These are the activations of a small neural network, seen along a few directions. Each row is one input.
In each table, some parts of the input vary, and every possible input appears once, in random order.
Descriptions start from the smaller parts, as in this example, which fits no table here: line(6) and (point or line(9) or (values(3) and ring(5))).
Shared parts are said once, and a part with two or three values counts as separate values.
(in the rows, 128 means zero)

Rows:
r1: [108 113 155 121 121  86 113 134  95 139 129 106 159 114 115 121  95  80]
r2: [123 111 124 134 133 107 141 133 141  94 179 115 149 108 135 143  95  59]
r3: [125 119 104 144  97 177 127  88 136 160 114 161  78 167 140 114 175 223]
r4: [109 120 163 132 138  77 104 141 103 138 129 112 161 117 121 125  87  84]
r5: [150 162 120 145 165 194 112 104 149 141 113 177  96 134 142 134 187 229]
r6: [ 87 135 153 139 116 120  98  51 126 157 115 182 133 131 154 117 164 213]
r7: [117 106 118 110  99 112 153 127 117  94 164 108 150 107 126 148 109  53]
r8: [ 88 111 137 149  93 134 111  43 123 150 140 185 116 149 142 139 181 203]
r9: [139 117 108 108 104 134 141 162 111 142 103  83 115 131 111 103  98  95]
r10: [116 125 150 149 154  91 106 145 132 118 158 117 158 114 123 137  84  69]
r11: [113 104 127 109  96 101 142 122 103 109 146 105 153 107 114 139 108  64]
r12: [110 152 152 150 158 151  97  59 136 131 138 201 136 120 145 162 195 211]
r13: [136 161 122 129 147 166 109 103 146 157  89 161 108 128 155 104 171 242]
r14: [164 170 133  89 116 117 172 156 133 104  37 155 115 162 108 160 216 163]
r15: [154 129 110 135 155 133 142 179 156 118 145  91 109 129 129 116  78  84]
r16: [114 123 157 145 154  90  95 140 118 134 147 117 165 115 116 126  86  88]
r17: [106 127 142 156 128 152 119  51 129 131 153 199 124 143 148 160 204 204]
r18: [150 115  87 105 105 152 163 168 127 107 140  83 113 125 118 122 104  77]
r19: [152 132 126 139 158 130 111 182 131 144 118  92 127 135 113 101  80 107]
r20: [127 161 168  93 112  73 156 115 120  93  65 180 154 144 111 186 221 142]
r21: [150 134 119 144 160 131 117 188 143 131 133  93 120 132 115 109  78  92]
r22: [106 108 139 114  98  95 131 121 100 129 128 108 152 113 118 129 104  73]
r23: [158 121  94 128 139 147 155 175 153 105 153  91 110 127 130 118  89  80]
r24: [147 113  96 103 102 143 154 164 115 121 120  80 116 126 108 113 102  86]
r25: [100 153 157 133 145 126  93  59 133 147 117 186 145 111 156 130 176 222]
r26: [156 118  89 108 118 152 167 171 142  98 149  84 111 120 120 127  97  71]
r27: [122 143 122 135 124 159 112  96 139 170  93 159  94 147 150  92 156 233]
r28: [145 126 131 127 143 121 116 183 115 151 102  86 123 137 115  98  82 108]
r29: [118 120 141 141 149  93 128 137 145 106 172 116 147 110 135 142  83  64]
r30: [143 123 124 115 126 123 127 175 106 150 102  82 121 133 110  96  88  99]
r31: [144 135 108 152 131 197 135  96 143 140 126 173  87 162 147 134 200 224]
r32: [120 108 120 116 113 110 152 130 130  88 177 109 150 100 125 152 102  52]
The inputs of r8 and r3 match in every part but one. If r2 is changed in the same way as r8 into r3, which row does it become? -> r23
What is each input in this table made of? -> values(2) and (point or ring(5) or ring(10))
Which other rows does r23 become when the ring(10) part takes its other values? List them by row number. -> r9, r15, r18, r19, r21, r24, r26, r28, r30
Which other rows does r7 become when the values(2) part takes its other values? List them by row number. -> r18

Rows:
r33: [134 145 137 152 152 149  88 121 132 170  97 156 101 164 117 115 160 203]
r34: [150 105 112 134 152 137 135 164 143 105 185  89 128  95 126 131  63  51]
r35: [127  99 114 120 104 124 146 162 108 103 178  95 147 112 123 146  92  36]
r36: [105 150 161 108 135 106 113  88 111 138  92 150 162 102 145 122 155 156]
r37: [199 150  68  72 108 173 175 224 126 143  37  58  71 147 107  75 115 140]
r38: [119 146 132 112 119 124 160  97 143  86 122 174 123 126 145 170 201 153]
r39: [116 136 138 165 147 164  87 109 127 183 102 148  98 148 121 102 138 200]
r40: [137 155 155 128 142 117 125 134 143 126  81 166 137 160 121 142 188 180]
r41: [146 144 133 142 190 110 108 191 153 132 151  76 138 107 131  95  30  66]
r42: [147 123 106 146 171 140 135 168 170 111 201  86 123 100 141 117  49  53]
r43: [113 165 159 104 124  87 122 109 130 111  88 168 155 115 121 140 170 162]
r44: [149 131 122 151 142 167 144 111 132 121 134 162 105 160 130 164 197 185]
r45: [120 115 148 119 102  62 132 165  96 120 111  90 159 135 109 124  84  40]
r46: [115  81 128 112  75  81 174 132 104 103 157 108 141 139 107 153 107  25]
r47: [122 120 142 117 126  95 117 183  98 126 130  78 160 116 104 128  76  50]
r48: [102 135 158 119 131 124  89  81 103 156 116 142 154 102 128 107 136 173]
r49: [140 140 124 131 124 147 151 103 157 100 122 174 122 153 131 173 198 167]
r50: [138 133 108 153 130 176 117  98 144 139 142 172  89 163 141 137 168 192]
r51: [130 123 128 129 150  97 111 184 116 119 129  78 159 115 106 112  59  55]
r52: [106 134 132 111 118 135 141  61 124 110 138 160 150  98 158 147 168 145]
r53: [141 125 140 131 172 109 108 190 128 121 139  76 145 106 117 101  44  69]
r54: [118  93 120 125  86  93 157 137 115  98 161  94 143 127 111 147 105  27]
r55: [196 130  41  76  87 209 203 199 146 114  85  67  58 145 116  95 130 128]
r56: [101 110 121 143 111 146 112  63 136 148 161 148 111 123 160 132 128 179]
r57: [146 145 153 148 161 138 119 142 117 147  93 156 120 167 119 132 187 197]
r58: [119 112 105 161 117 159 113  82 144 154 162 156 109 132 165 110 132 191]
r59: [119 124 108 167 125 191 116  87 139 153 148 163  85 147 143 125 146 189]
r60: [ 95 123 151 141 132 119  85  89 125 174 117 136 125 127 144 103 117 191]
r61: [116 125 136 158 135 130  88 111 130 179 117 150 124 138 157  77 120 203]
r62: [133 101 100 134 132 127 137 158 133 100 177  86 143 105 111 138  79  39]
r63: [114 149 129 108 106 117 150  82 144  82 133 178 143 111 136 164 182 151]
r64: [125 162 160 107 136  94 131 122 127 122  74 164 133 126 128 158 188 160]
r65: [114 103 156 107  94  51 145 153  93 131 107  97 153 143  92 139  90  37]
r66: [103 121 128 122 113 153 116  55 117 127 164 151 142  98 141 132 149 162]
What is each input in this table made of? -> values(2) and (point or line(6) or ring(10))
Which other rows does r38 become when the values(2) part takes its other values? List them by row number. -> r64
Which other rows does r51 become when the line(6) part takes its other values? List them by row number. -> r41, r45, r47, r53, r65

Rows:
r67: [129 141 135 116 120 113 131 129 128 120 103 142 134 134 120 140 157 146]
r68: [110 123 143 145 139 132 105  97 119 149 141 140 135 120 141 120 120 142]
r69: [114 132 140 113 110 111 135 102 119 120 117 145 140 121 132 143 152 132]
r70: [144 113 112 100 109  92 157 195 122  95 134  67 147 118 102 126  77  30]
r71: [132 129 119 142 136 153 119 124 138 149 126 132 105 140 140 108 126 167]
r72: [102 121 150 153 144 121 105  88 126 134 163 151 145 116 146 137 122 127]
r73: [108 126 150 125 121 104 138  89 122 109 140 157 148 120 133 163 156 113]
r74: [151 142 106 112 117 154 148 140 136 119 100 134 108 142 120 132 166 161]
r75: [125 133 136 143 144 129 101 126 132 145 127 136 130 131 130 114 123 161]
r76: [147 133 108 138 141 170 120 137 139 145 124 127 101 139 131 108 133 176]
r77: [137 109 116 130 139 115 128 184 126 124 157  64 135 111 113 108  41  34]
r78: [138 135 121 120 117 142 149 125 130 127 103 140 109 146 128 136 162 147]
What is each input in this table made of? -> values(2) and (point or line(5))
Which other rows does r70 become when the values(2) part takes its other values? List them by row number. -> r77
Which other rows does r76 become when the values(2) part takes its other values? List them by row number. -> r74

Rows:
r79: [147 141 111 148 148 175 125 141 137 133 126 141 110 144 128 128 141 154]
r80: [140 125 127 104 105  94 144 188  88 129  98  75 141 135  80 127  99  51]
r81: [121 122 130 151 142 161  87 100 121 162 142 136 121 125 132 106 121 194]
r82: [151 117  94 110 129 135 152 175 138  93 166  74 123  94 119 119  52  44]
r83: [150 110 115  90  96 116 164 185  99 107 110  64 147 113  94 130  91  35]
r84: [ 90 110 185 159 155  80 115  82 121 115 186 159 165 111 132 183 110  66]
r85: [ 81 101 141 146  88  70 119  85 133  89 183 156 167 125 105 179 132  69]
r86: [146 126 106 150 147 192 118 139 131 143 146 134  97 139 128 127 145 170]
r87: [122 157 162 119 157 108 104 109 132 129 110 162 153 116 128 131 152 170]
r88: [142 146 132 102 117 118 165 125 144  96 105 152 122 146 130 148 187 147]
r89: [107 139 138 109 104 113 124  92 123 139 102 149 120 129 145 133 157 156]
r90: [119 149 151 129 149 115  95 109 132 142 114 151 147 120 140 130 142 171]
r91: [145 117  98 138 149 132 130 173 160 119 175  84 123 100 142 100  42  71]
r92: [138 111 149 118 123  85 119 189  96 150  92  89 136 153 105 105  94  76]
r93: [142 138 120 112 115 126 157 124 143 109 110 141 111 151 142 147 174 149]
r94: [141 107  96 135 109 178 151 123 133 135 143 132  94 154 136 123 155 176]
r95: [106 111 118 131  97 160 114  83 113 161 132 136  96 134 140 106 137 179]
r96: [146 156 129 130 152 140 125 143 141 116 111 144 118 134 134 151 161 146]
r97: [109 145 148 101 106 106 138  97 122 125  95 162 135 121 131 138 166 158]
r98: [130 123 127 153 159 119 115 174 155 145 156  83 120 124 137  90  50  94]
r99: [118 136 135 148 141 144  90 102 129 156 125 145 137 131 136 105 124 175]
r100: [141 123 102 130 110 159 154 121 140 127 125 138 104 161 138 121 155 156]
r101: [110 127 127 124 104 127 127  89 122 149 100 145 116 122 133 121 147 164]
r102: [ 81 101 165 131 119  82 124  73  84 102 189 142 202  86 155 151 130  80]
r103: [123 139 141 143 150 128  96 103 131 152 114 145 138 115 128 116 133 176]
r104: [148 145 118 143 154 156 125 138 141 129 115 141 113 130 124 136 156 150]
r105: [146 164 141 121 155 132 134 143 142 103 106 155 129 129 123 152 173 144]
r106: [146 115  96  90 119 131 161 175 125  97 140  61 134 101 104 130  75  28]
r107: [146 125 108 127 116 142 161 123 142 121 111 138 108 143 129 135 165 158]
r108: [129 116 133 148 153 100 112 179 129 143 126  88 126 143 128  91  63  99]
r109: [106 126 123 128  98 144 120  86 120 153 114 144 111 139 142 107 137 161]
What is each input in this table made of? -> values(3) or ring(8) or (values(4) and line(5))
Start at r80 and move only the ring(8) part, one step at a time. The first step leads to r83. Which rows follow, in order? -> r106, r82, r91, r98, r108, r92

Rows:
r110: [142 139 121 120 132 128 132 160 130 130 107 107 121 133 116 117 109 106]
r111: [133 124 133 134 142 125 116 147 125 144 127 110 127 130 127 107  96 123]
r112: [131 143 124 137 130 170 126  76 142 143 115 183 101 144 146 131 197 235]
r113: [110 123 154 136 137 107 104 109 117 136 138 138 149 116 126 133 117 124]
r114: [118 122 136 122 119 113 137 108 129 106 148 143 144 122 130 148 140 116]
r115: [144 124 111 107 113 136 159 146 127 107 125 113 121 127 122 139 135 107]
r116: [133 113 118 137 134 142 127 139 132 133 152 113 117 128 132 113 100 122]
r117: [115 128 138 139 138 115 105 122 125 143 131 123 140 118 134 114 103 123]
r118: [127 120 124 114 106 118 152 122 126 106 131 130 131 130 120 150 146 108]
r119: [114 119 124 143 132 129 116 114 134 133 157 124 130 115 142 121 108 123]
r120: [142 138 124 106 119 123 146 154 117 119  99 113 131 131 116 129 133 102]
r121: [124 131 138 116 113 100 141 133 118 119 106 128 139 131 119 144 146 107]
r122: [115 132 149 123 125  98 126 118 120 118 121 142 153 124 126 142 137 114]
r123: [141 120 106 137 134 148 130 153 136 128 144 105 116 128 129 117 106 114]
r124: [144 124 108 122 125 141 144 153 139 119 133 109 110 128 122 125 112 111]
r125: [122 155 136 139 133 154 108  89 134 155  86 180 108 150 146 128 195 232]
r126: [141 133 121 132 141 134 120 160 127 139 119 103 126 132 120 109 102 114]
r127: [110 116 140 138 131 123 115 100 125 125 163 140 141 115 132 138 121 122]
The inputs of r124 and r110 match in every part but one. If r112 is changed in the same way as r124 into r110, which row does it become? -> r125
What is each input in this table made of? -> values(2) and (point or ring(8))
Start at r115 and move only the ring(8) part, one step at a time. The first step leads to r124. Which rows follow, in order? -> r123, r116, r119, r127, r114, r118
